Each row below holds a small network's activations on one input, seen along a few directions.
In each table, some parts of the input vary, and every possible input appears once, in random order.
A made-up example of a description, with smaller parts first: one of 3 separate values, together with either a single point or one of 9 places along a line or (one of 5 places around a ring, together with one of 6 places along a line).
Shared parts are said once, and a part with two or three values counts as separate values.

Other details of the inputs vary at random and push rows far along three fixed directions, the same in every table; ignore that.
These rows show it; all are for the same input, with only those details redrawn:
[-20 -33  25 -23   3  -6   5   5  37  10 -36  18  12]
[ -4 -35   3 -30  10   0  -5  19  40   8 -22  15   8]
[  0   8 -11  16 -23 -15   1  -7  -4   5 -15  17  23]
[ 36  37 -36  22  14  -9 -11  -2 -31  -5  37 -12   6]
[  1  29  10  26   1 -18   6 -23 -25   0   3  -1  14]
[-14   8  50   1  32 -12  13 -22  -4   0  -6  -9   2]
[ 14 -26 -37 -19  -9   0 -15  28  31   8 -11  20  14]
[ 14  -1  20 -20  61   1  -4   5   6  -3  22 -21 -13]

Table:
row 1: [-21 -12  71 -14  44  -4  23  -9  16 -13  -1 -18 -12]
row 2: [ 23 -17 -54 -15 -18  19 -32  27  13   7   3   8  -3]
row 3: [ 12  36  18  32  18 -17   4 -24 -39  -6  19 -21   6]
row 4: [-29 -40  41 -14  -7  -6  22   5  27   8 -37   7  13]
row 5: [ 10  -6  28 -27  60  -1   1   3  13  -7  26 -18 -18]
row 6: [-36 -12  22 -11 -26   6  13 -12  22  11 -32  20  -1]
row 7: [ 32  -9 -24 -32  52  24 -35  31   0  -3  39 -25 -35]
row 8: [ 13  15 -34  17 -15  -8   3   6  -4   6   2   6  17]
row 9: [  1   7 -25  23 -52   5  -7  -2 -10   1 -10  11   8]
row 10: [ -4   5  31  -1  26   5 -10 -11 -20  -6  19 -22 -23]
row 11: [  5 -29 -45 -22 -29  13 -27  30  21  -1   1  22  -5]
row 12: [ -6  23   0  25 -30   3   0 -15 -21   3 -13   2   3]
row 13: [ 11 -33 -33 -40   6  29 -13  38  27  -1  17   0 -17]
row 14: [-13 -36   2 -33  -2  22  -3  22  28  14 -25   5  -7]
row 15: [-20  10  38 -12  15   6   9 -22   0  -4  -2  -7 -18]
row 16: [  9  39   9  22  14 -17  13 -22 -28 -11  23 -14   1]
row 17: [ 16 -33 -30 -32   9   9  -9  42  45   6 -11  12   3]
row 18: [ 15  46 -17  19   7   6  -8 -18 -37  -5  27 -17 -10]
row 19: [  9 -10  10  -1  21 -10  -7   9  -4  -6  13 -12  -4]
row 20: [-31  16  19  29 -54  -4  14 -29 -14  -3 -24  18  10]
row 21: [-24   1   7  22 -49   1   8 -18  -5   8 -25  10  10]
row 22: [  9  18 -43  11 -28   3 -22   3 -20   5   4  15   1]
row 23: [-30   8  23  25 -45  -1  16 -25 -22   7 -24   7  11]
row 24: [-41 -21  48 -20  -5   7   4 -17  23  11 -42  16  -2]
row 25: [-18   7   4  18 -32 -15  22  -9  -7  11 -30  19  28]
row 26: [-18  10  48   1  27 -12  27 -20   1  -1   1 -10  -3]
row 27: [ 13  15  -8 -14  28   9 -17   3 -15  -6  35 -10 -28]
row 28: [ -7  30  22  37  -4 -18  20 -25 -28   2  -5 -13  14]
row 29: [-21  10   8  24 -42 -30  11 -18 -11   3 -26  30  24]
row 30: [-17 -20  72 -13  46  -8  12 -14  11  -5  -3 -22  -8]
row 31: [-18   9  21  39 -45 -22  20 -20 -12   0 -30  11  26]
row 32: [ 34   4 -31 -12  27  22 -24  17  -7 -10  44 -31 -26]
row 33: [ 43  31 -42  20  15  -6 -12   9 -28  -8  36 -25   2]
row 34: [-19 -34  17 -41   2  15  -7   6  39   6 -19  17 -13]
row 35: [  5   8 -16  26 -34 -13   4   3  -5   4 -20  11  23]
row 36: [ 17 -10 -59 -21 -16  24 -17  32  11  12   4  12  -2]
row 37: [-15 -19  48 -20  28  13  -5 -10   9  -2   1 -17 -21]
row 38: [ 10  28  12  33  11 -13  13 -17 -31  -7  24 -26   4]
row 39: [ 38   5 -67  19 -32  -8 -15  21  -7  -5  17   0  17]
row 40: [ 13 -33 -17 -25   7   1 -11  26  32  -6   8   6   2]
row 41: [  1   6  21 -10  33  -4  19   0  -4  -2  16 -12  -6]
row 42: [  2  25 -35  18 -31   8  -5  -6 -15   9   0   8   5]
row 43: [ -8 -10   4  -7  -3  -8   6   3  19   4 -23   8  12]
row 44: [ 11  47  -2  21  12   9  -3 -18 -37  -4  25 -17 -14]
row 45: [  9 -41 -30 -18  16  28  -6  14  16  -3  -9  18 -25]
row 46: [ 26  27 -22  23  10 -16  -8   1 -34 -17  44 -12  -1]
row 47: [ 12  34 -22  15 -14   7  -4  -8 -23  -4  21   0 -10]
row 48: [ -2 -24 -15 -12 -16  -6  -5  14  28   9 -25  23  19]
row 49: [-21   8  55   9  26 -12  27 -22  -4  -9   6 -18  -2]
row 50: [ 10   6   6 -12  29  15 -13  -3  -8 -13  37 -19 -24]
row 51: [  8 -13 -31 -13 -15  16 -19  17  14   5  -9   2  -4]
row 52: [  7   9   2  -9  29  19  -3   0  -5 -10  37 -24 -26]
row 53: [ -7 -10  -6  -7 -11  15  -5   6  11  10 -14   0  -4]
row 54: [  8   8 -23  18 -27 -14   3  -1  -5 -10   5   5  16]
row 55: [-27 -10  37  -1 -16 -14  24 -10  21   3 -35  20  12]
row 56: [  5  -1 -26  19 -35 -19  -9   8  -7   6 -18  18  23]
row 57: [ -1  17 -26   6 -32   7   4  -4 -16   5   4  13   1]
row 58: [ -3 -28  14 -22  21   3   9  21  21   8 -14  -6   3]
row 59: [-12 -13  -3  34 -23 -13  25 -21 -12  -3 -37  32  14]
row 60: [-12 -12  40 -30  42  18   0  -5  14 -12  15 -23 -30]
row 61: [  6   9  14   2  28  -4  15   1 -14 -11  28 -20  -4]
row 62: [ 16 -25 -48 -18 -12  -4 -20  36  25   8 -10  23  12]
- Describe the family of inputs behind these rows. => one of 2 separate values, together with either a single point or (one of 5 places around a ring, together with one of 6 places along a line)
- The inputs of row 40 and row 50 match in every part but the choice among 2 separate values. If row 59 is changed in the same way as row 40 into row 50, which row does it become? => row 45
- The inputs of row 32 and row 39 match in every part but the choice among 2 separate values. If row 2 is changed in the same way as row 32 into row 39, which row does it become? => row 3
- A walk changes only the place on the line of 6. It starts at row 23 and steps to row 21. List the rest of the walk in order. => row 9, row 32, row 37, row 10
- Which other rows does row 29 become when the place on the ring of 5 takes its other values? List them by row number. => row 19, row 46, row 56, row 62

Table:
row 63: [ 22 -35 -46 -27  -4  15   2  44  39  -5  12   2  -3]
row 64: [  4   7  -9  25 -20 -11  -6  -8 -21   2 -11   1  17]
row 65: [ -2  14 -13  24 -25  -6  22  -6 -10  -5   2   6  12]
row 66: [  5 -13 -48 -44  -7  60 -27  27  19   5  21  -2 -44]
row 67: [ 32  26 -27  26   6 -11 -18   3 -37  -7  31 -15  -1]
row 68: [-13   3  -2  20 -43 -11  24  -9   0  -6  -3   7  17]
row 69: [  9   2 -20  28 -26 -10 -10   3 -16  -4   1   1  15]
row 70: [ -3   3  11 -39  40   4   1   5  24   5   2   8 -10]
row 71: [ -8 -10  24 -21  27   3  17   6  17   1   2  -5  -9]
row 72: [ 26  43 -31  16  15   1   4  -5 -27   6  26  -5   5]
row 73: [ -7 -33  38 -13  23  -2   0   7  17  -9  -6 -19 -10]
row 74: [ 30  29 -31  19  -3  -3   6   5 -25 -21  58 -16  -3]
row 75: [ -3  17  51  13  46  -7   2 -25 -23   0   0 -24  -7]
row 76: [  2 -10  12 -22  40   9  18   9  12  -2   7 -12 -11]
row 77: [ -4   3  46  12  15 -13   0 -17 -16 -20  22 -22  -7]
row 78: [ -1  20 -22   8 -14  -9  10  -9  -4  11  -9  21  12]
row 79: [-40   3  71 -13  21  34 -12 -37 -20  -1  -3 -23 -48]
row 80: [-35 -14  17  11 -46 -22  -2 -19  10  21 -64  41  31]
row 81: [ 17 -41 -21 -22  -4   5 -24  34  28  -6  12  -9  -1]
row 82: [-11 -20  -8 -14 -19   3  14  11  31  16 -37  25  15]
row 83: [-17 -11   8 -13 -10 -14 -17  -4  19  10 -37  31  13]
row 84: [ -3  17   2  24 -12 -14  -6 -15 -16  10 -25   9  18]
- Describe the family of inputs behind these rows. => one of 2 separate values, together with either a single point or one of 10 places along a line
- The inputs of row 71 and row 67 match in every part but the choice among 2 separate values. If row 82 is changed in the same way as row 71 into row 67, which row does it become? => row 75
- Which other rows does row 79 become when the choice among 2 separate values takes its other values? List them by row number. => row 66

Table:
row 85: [-26  -7  11  23 -42 -15   7 -18  -6   9 -46  28  21]
row 86: [-35 -15  61  -8  11  -9  24 -18  11  -7 -16   1  -4]
row 87: [ 33  61 -31  53  -4  -9   5 -16 -60 -15  49 -28   1]
row 88: [ 34  49 -13  21  46   2  -3 -15 -45  -8  47 -31 -14]
row 89: [-17  55  58  54  -3 -27  17 -55 -57 -13  10 -20   6]
row 90: [-12  14  60 -13  63  -3  13 -23 -10  -6  12 -18 -22]
row 91: [ -1 -33   1 -25  -2   1 -12  23  30   2  -7   3   3]
row 92: [ 14  44  17  14  48  -5  13 -21 -38 -14  49 -26 -18]
row 93: [  0 -17 -46   1 -59  -9 -19  19  17  14 -30  34  29]
row 94: [ 11 -25 -12 -43  28  12  -5  34  37   4  13  -4  -9]
row 95: [ 33 -22 -49 -34  24  19 -21  43  30   6   9   0  -9]
row 96: [-46  23  82  30   1 -27  23 -56 -30  -2 -28   3   6]
row 97: [ 11 -11  16 -31  51   8  -1  19  15  -9  34 -30 -20]
row 98: [ 28 -17 -66 -11 -22   3 -32  31  19   5   3  19   9]
row 99: [ 31  10 -91  23 -52   0  -6  22 -11   3   9  26  19]
row 100: [-34 -44   7 -31 -39  -4   2  14  53  20 -63  42  24]
row 101: [ 21 -19  -1 -25  40   8 -18  19  15 -10  29 -19 -17]
row 102: [ 36  34 -75  43 -45  -9 -22   6 -36   2  12   8  19]
row 103: [ 12 -28  -6 -25  27  13   0  23  25  -5  12 -13 -12]
row 104: [ 12 -18  -7 -27  31  15   2  25  27   1   8  -9 -12]
row 105: [-31  -2  16  30 -51 -16  27 -22  -9   0 -36  23  22]
row 106: [ 37   7 -38  13   9   5 -17  12 -18  -8  34 -17  -4]
row 107: [ -3 -25  24 -15  20   4  -2  11  14   1  -4 -14  -5]
row 108: [-17  31  17  36 -19 -15  19 -35 -34   4 -20  12  13]
row 109: [  8   7 -32   3 -22  -5  -8   2   3   5  -7  20  14]
row 110: [ 17  10  15 -23  64   9   2   9   5  -9  40 -29 -25]
row 111: [-13   7  63 -10  50  -3  18 -15  -1 -13  18 -30 -19]
row 112: [  0  38 -16  46 -47 -20  11 -26 -35  -8   8   7  22]
row 113: [ 24 -18 -32 -32  28  16 -15  35  22   9   9  -5  -7]
row 114: [ 16 -36 -13 -33  34  15 -20  28  30   4   0  -6 -13]
row 115: [ 36   4 -83  28 -58  -3 -23  24 -11   0   6  14  22]
row 116: [-79 -17  66 -12 -52  36  10 -41   8  15 -63  21 -25]
row 117: [  2 -36 -18 -34   3  14   2  34  42  11 -13   8   2]
row 118: [-11 -13  28 -30  32   3   1   4  26   3 -12   0  -8]
row 119: [ -7 -12  18 -23  24   4   9   3  24  -1   2  -1  -7]
row 120: [ -3   4  47 -14  53  -2  -4  -9  -1  -5  11 -23 -18]
row 121: [  5  24  23  22  18 -12   1 -21 -34 -14  26 -16  -7]
row 122: [ 14  27 -11  41 -12 -11   0 -16 -44  -9  19  -8   4]
row 123: [-73 -36  32 -30 -75  37  -6 -19  34  17 -67  41 -17]
row 124: [-19 -26  13  -8 -19  -1  14   8  22   5 -25   6  11]
row 125: [ 22  19 -51  29 -36  -8 -16   6 -24   7   2   7  19]
row 126: [-29   7  14  27 -46 -13  27 -26  -3   8 -39  24  25]
- The inputs of row 106 and row 101 match in every part but one. If row 102 is changed in the same way as row 106 into row 101, which row does it become? => row 120
- The inputs of row 123 and row 116 match in every part but one. If row 89 is changed in the same way as row 123 into row 116, which row does it become? => row 115
- Describe the family of inputs behind these rows. => one of 2 separate values, together with either a single point or (one of 4 places along a line, together with one of 5 places around a ring)
- A walk changes only the place on the line of 4. It starts at row 105 and steps to row 103. List the rest of the walk in order. => row 87, row 124
- Which other rows does row 121 become when the choice among 2 separate values takes its other values? List them by row number. => row 122
